A small network was shown many inputs. Here are its activations along a few directions, one row for each input.
In each table, some parts of the input vary, and every possible input appears once, in random order.
Descriptions start from the smaller parts, as in this example, which fits no table here: one of 5 places around a ring, together with either a single point or one of 9 places along a line or (one of 2 separate values, together with one of 6 places along a line).
Shared parts are said once, and a part with two or three values counts as separate values.
In the rows, zero is written as 128.

Other details of the inputs vary at random and push rows far along two fixed directions, the same in every table; ignore that.

A family of inputs:
x1: [153 138 101 135  95 136 131  97  96 128 183]
x2: [ 72 124 140 108 171  86 118 192 178 157  34]
x3: [126 111 136 146 139 146 126 102 137  96  98]
x4: [172 119  74 119  94 136 125 114  84 139 160]
x5: [144 117 139 153 141 145 133 113 138 104 107]
x6: [103 157 118  90  87  67 129 160 104 193 196]
x7: [ 79 139 142 116 129  70 125 165 149 163 120]
x8: [ 77 147 152 117 150  77 117 167 154 161 110]
x9: [135 118 142 145 149 151 127 106 134 101 103]
x10: [134 117 139 136 146 160 130 114 143  97 105]
x11: [159 138 109 120  98 155 136 115  96 127 186]
x12: [107 169 118  81  96  75 137 166 108 195 198]
x13: [ 69 148 152 101 153  84 125 166 158 156 103]
x14: [135 127 133 147 144 152 133 110 145  96 102]
x15: [155 127 108 128  90 145 128 110  92 127 185]
x16: [137 112 144 142 147 155 123 113 137 102 109]
x17: [140 111 144 146 139 156 124 121 135 101 109]
x18: [155 106 110 139 144 148 124 127 122 115  86]
x19: [168 135 114 127  99 142 137 108  93 134 183]
x20: [128 106 138 143 137 151 122 108 139  97 105]
x21: [141 122 134 147 139 149 140 114 145  99 104]
Each input here is: one of 3 separate values, together with either a single point or one of 6 places around a ring.
Changing only the choice among 3 separate values turns x2 into x18. The same change can be made to x10. Which row results?
Answer: x16
List by row number the other rows that have the choice among 3 separate values in common with x3.
Answer: x1, x4, x6, x7, x15, x20

A family of inputs:
x22: [141 113 142 123 154 151 126 147 140 125  86]
x23: [148 129  89 100  85 115 120 147  84 168 197]
x24: [ 86 114 130 108 136 100 112 184 146 156  95]
x25: [179  81 122 192 140 185 122  50 124  48  86]
x26: [110 139 147 120 162 152 128 131 154 106  91]
x27: [203 138 107 162  76 173 149  56  74  97 231]
x28: [204 121  66 147  68 163 135  46  57 113 226]
x29: [122 137 153 130 163 157 127 132 146 116 105]
x30: [136 122 119 127 146 131 135 131 150 117  65]
x31: [133  92 137 143 134 150 114  98 131  96 115]
x32: [138 106 121 154 134 128 119 133 139 118  75]
x33: [ 74 139 171 114 129  99 128 159 158 144 144]
x34: [195 101 107 162 139 190 151  81 118  73  80]
x35: [122 130 104  96  99 106 114 160 103 161 154]
x36: [117 127 170 159 134 127 136 119 157 105 111]
x37: [112 150 147 105  96 104 134 138 117 154 213]
x38: [ 94 118 139 112 140  92 102 185 140 158 101]
x39: [116 144 128 138 157 140 139 120 157 114  96]
x40: [123 140  87 108  93  87 124 150 106 164 146]
x41: [120 108 138 155 137 120 117 107 138 114  92]
x42: [115 146 132 135 157 138 136 117 157 104  82]
x43: [153 141  69 110  75  94 131 136  82 175 200]
x44: [ 79 122 153 113 138  84  99 153 136 155 126]
x45: [158 107 125 124 146 161 133 130 134 111 100]
x46: [ 74 131 127 120 128  72 117 145 144 160 117]
x47: [140 168 105  91 109 131 137 129  92 162 222]
x48: [108 165 135 115  91  89 138 132 123 152 188]
x49: [129 140 107  87 118 119 134 162 112 174 159]
x50: [146 120 127 139 148 135 133 132 143 125  77]
x51: [106 119 182 141 141 139 133 127 153  98 110]
x52: [102 104 146 130 139 130 107 119 146 105  88]
x53: [ 91 121 132 103 129  90 114 184 128 163 108]
x54: [133 145 110  82 114 116 130 158 109 167 153]
x55: [216 121  59 150  73 163 131  81  58 119 199]
x56: [108 119 184 145 147 136 123 130 157 100 114]
x57: [141 169 113  99 116 133 130 131  88 160 214]
x58: [111 121 184 143 139 140 126 131 156 107 118]
x59: [174 115 135 159 158 219 142  75 123  55 100]
x60: [168  77 142 175 139 200 114  67 128  58  92]
x61: [101 131 146  97 158  98 118 186 146 164  99]
x62: [ 79 134 130 116 125  71 113 140 141 151 108]
x63: [164 156  73  96  88 105 143 133  87 182 203]
x64: [112 109 136 151 139 116 124 107 136 108  85]
x65: [153 118 106 134 137 148 142 121 139 120  90]
x66: [ 90 169 141 114 150  90 130 157 147 165 123]
x67: [213 159  65 135  87 182 154  58  66 116 238]
x68: [136 163 116 117  74  98 147 116  98 159 240]
x69: [ 71 118 144 111 135  93 108 152 145 152 119]
x70: [ 87 127 111 118 127  77 121 176 147 165  94]
x71: [163  77 138 171 139 197 121  66 121  52  89]
x72: [126 162 118 121  81 104 147 120 106 156 222]
x73: [189  82 103 181 128 188 136  79 118  59  70]
x74: [133  99 136 139 139 144 110 147 138 118  83]
x75: [119 143 137 142 161 138 142 117 146 107  88]
x76: [112 129 165 155 135 122 143 116 152 101 108]
x77: [ 87 170 138 112 154  80 128 161 145 165 128]
x78: [ 77 154 147  99 159 112 128 167 154 154 120]
x79: [134 111 139 119 155 146 133 146 136 120  80]
x80: [102 144 128 106 148  73 125 178 147 174 100]
x81: [108 124 173 134 132 139 128 123 157  96 115]
Changing only one part turns x70 into x24. The same change can be made to x75. Which row results?
Answer: x59
Changing only one part turns x71 into x64. The same change can be made to x69. Which row results?
Answer: x46
What is each input in this table made of?
Answer: one of 2 separate values, together with one of 5 places around a ring, together with one of 6 places around a ring
Start at x63 and move only the place on the ring of 6, one step at a time. The first step leads to x65. Which rows follow, in order?
Answer: x30, x34, x50, x80
Change only the choice among 2 separate values in x26. List by row number the other rows that result.
Answer: x42

A family of inputs:
x82: [ 71 123 160 113 162 103 120 166 174 134  65]
x83: [125 129 141 128 123 132 125 118 123 125 157]
x84: [142 143  93  95  85 110 123 139  75 175 209]
x85: [ 84 156 125  96 138  73 127 171 140 176 124]
x86: [ 87 131 147 122 166  97 127 164 174 136  55]
x87: [ 87 134 136  97 127  73 116 191 136 180 121]
x88: [133 146  92 112  77  99 128 121  86 164 210]
x89: [141 118 118 121 117 131 122 136 113 135 134]
x90: [ 81 122 160 116 160 103 124 170 175 134  62]
x91: [161 110 111 155 108 153 131  91 117  96 131]
x92: [195  97 131 174 123 212 136  57 114  53 134]
x93: [133 119 117 119 119 133 118 130 111 133 136]
x94: [ 77 132 147 120 168  97 122 160 172 136  57]
x95: [133 130 122 116 121 136 133 127 121 130 141]
x96: [197 113 138 182 127 217 151  51 121  44 137]
x97: [150 160  87  93  98 113 133 145  83 181 202]
x98: [139 147  90 109  88 102 125 121  78 172 202]
x99: [199  89 108 184 111 198 138  60 115  54 113]
x100: [110 103 149 149 162 118 119 136 164 110  47]
x101: [139 152 119 110  88 113 133 130  91 163 220]
x102: [126 170 128 110  97 115 139 117  97 155 228]
x103: [123 113 142 138 170 140 126 151 164 112  50]
x104: [134  82 148 174 172 160 121 102 165  66  25]
x105: [ 65 130 174 119 155  93 113 160 167 140 100]
x106: [111 113 144 133 176 137 122 147 164 112  49]
x107: [122 124 116 135 109 119 123 114 120 126 141]
x108: [138 135 109 117 134 139 126 130 114 138 134]
x109: [209  96 111 166 120 220 146  68 113  56 118]
x110: [143 123 114 135 117 119 128 126 115 138 132]
x111: [145 139 109 125 124 128 139 130 122 136 131]
x112: [119 153 144 128 119 133 134 109 121 125 178]
x113: [ 75 164 165 108 134  79 131 160 149 162 152]
What is each input in this table made of?
Answer: one of 4 places along a line, together with either one of 2 separate values or one of 6 places along a line
Changing only the place on the line of 4 turns x109 into x95. The same change can be made to x99. Which row results?
Answer: x88
List by row number the other rows that have the place on the line of 4 in common with x100.
Answer: x86, x89, x90, x91, x92, x97, x113
Change only the place on the line of 6 in x108. List by row number the other rows that result.
Answer: x82, x93, x94, x98, x107
Change only the choice among 2 separate values in x112. List by row number the other rows that result.
Answer: x105

A family of inputs:
x114: [154 122 116 147 140 158 140 100 133  98 103]
x115: [102 129 129 116 126  94 119 148 132 153 126]
x116: [147 101 118 155 120 149 125  97 125  94 106]
x117: [ 60 150 196 142 149  96 131 123 175 114 128]
x118: [101 131 124 122 128  90 120 146 132 151 117]
x119: [149 114 143 149 160 179 139 112 151  82  78]
x120: [152 115 128 143 138 165 128 102 127  97 111]
x121: [173 129 106 125 101 158 133 104  86 125 182]
x122: [174 136  92 136 101 149 139 100  95 122 168]
x123: [105 153 130 105 138 104 134 151 135 156 130]
x124: [170 124 108 126  90 156 132 103  88 123 187]
x125: [172 127 107 126  97 158 131 104  86 126 185]
x126: [151 106 121 149 133 155 127 100 126  97 106]
x127: [113 144 123 122 135 100 136 148 139 149 113]
x128: [171 128 108 125 102 162 132 107  87 125 187]
x129: [148 104 131 144 126 162 125 102 125  94 115]
x130: [106 144 118 118 128  93 127 146 134 152 122]
x131: [ 93 125 145 114 132 107 117 154 139 144 123]
x132: [150 107 130 144 132 163 124 103 123  97 114]
x133: [107 127 135 119 134 100 123 153 138 147 116]
x134: [108 126 130 125 125  96 121 149 135 147 117]
x135: [148 107 132 144 134 167 123 106 124  97 119]
x136: [175 136  96 130 102 153 139 101  95 124 175]
x137: [153 121 125 141 138 165 133 103 129  96 112]
x138: [106 142 141 109 140 114 127 159 141 146 124]
x139: [172 134 107 125 104 165 134 106  91 125 186]
x140: [127  85 152 179 178 162 122 104 180  58   6]
x141: [102 130 124 122 122  89 119 145 129 153 124]
x142: [150 115 130 143 139 169 128 105 128  97 116]
x143: [108 126 134 119 128 100 121 152 135 149 123]
x144: [148 101 123 150 123 153 125  99 127  95 111]
x145: [104 137 126 115 131  96 122 148 135 154 125]
x146: [105 122 132 126 121  96 121 149 136 143 117]
x147: [100 123 148 114 130 111 119 158 139 142 123]
x148: [ 99 144 137 108 141 108 125 156 141 149 125]
x149: [171 126 109 126  98 162 130 107  87 125 190]
x150: [113 145 127 115 137 104 136 151 140 151 119]
x151: [131  84 157 179 179 165 125 110 183  58   5]
x152: [105 122 136 119 123  99 121 151 137 145 122]
x153: [107 127 131 125 132  96 123 150 137 145 111]
x154: [107 149 116 118 132  93 134 145 134 155 120]
x155: [110 143 137 108 136 109 128 155 137 149 126]
x156: [144 154 150 151  94 148 146  73 111 103 220]
x157: [111 149 135 108 139 110 135 155 138 152 125]
x158: [141 171  94  82  76  98 132 145  70 197 245]
x159: [101 151 135 106 143 108 133 155 141 153 127]
x160: [ 99 133 139 111 137 101 119 153 134 150 122]
x161: [ 95 130 144 113 143 106 118 156 140 146 117]
x162: [110 134 132 117 132 102 125 151 138 150 121]
x163: [153 117 117 147 135 158 133 101 131  96 106]
What is each input in this table made of?
Answer: one of 2 separate values, together with either a single point or (one of 4 places along a line, together with one of 6 places along a line)
Changing only the choice among 2 separate values turns x127 into x154. The same change can be made to x151. Which row results?
Answer: x140
Changing only the choice among 2 separate values turns x141 into x134. The same change can be made to x161. Which row results?
Answer: x128
Start at x114 and move only the place on the line of 6, one step at a time. The first step leads to x163. Which rows follow, in order?
Answer: x145, x126, x115, x144
Start at x134 and move only the place on the line of 4, one step at a time. The first step leads to x143. Which rows follow, in order?
Answer: x125, x149
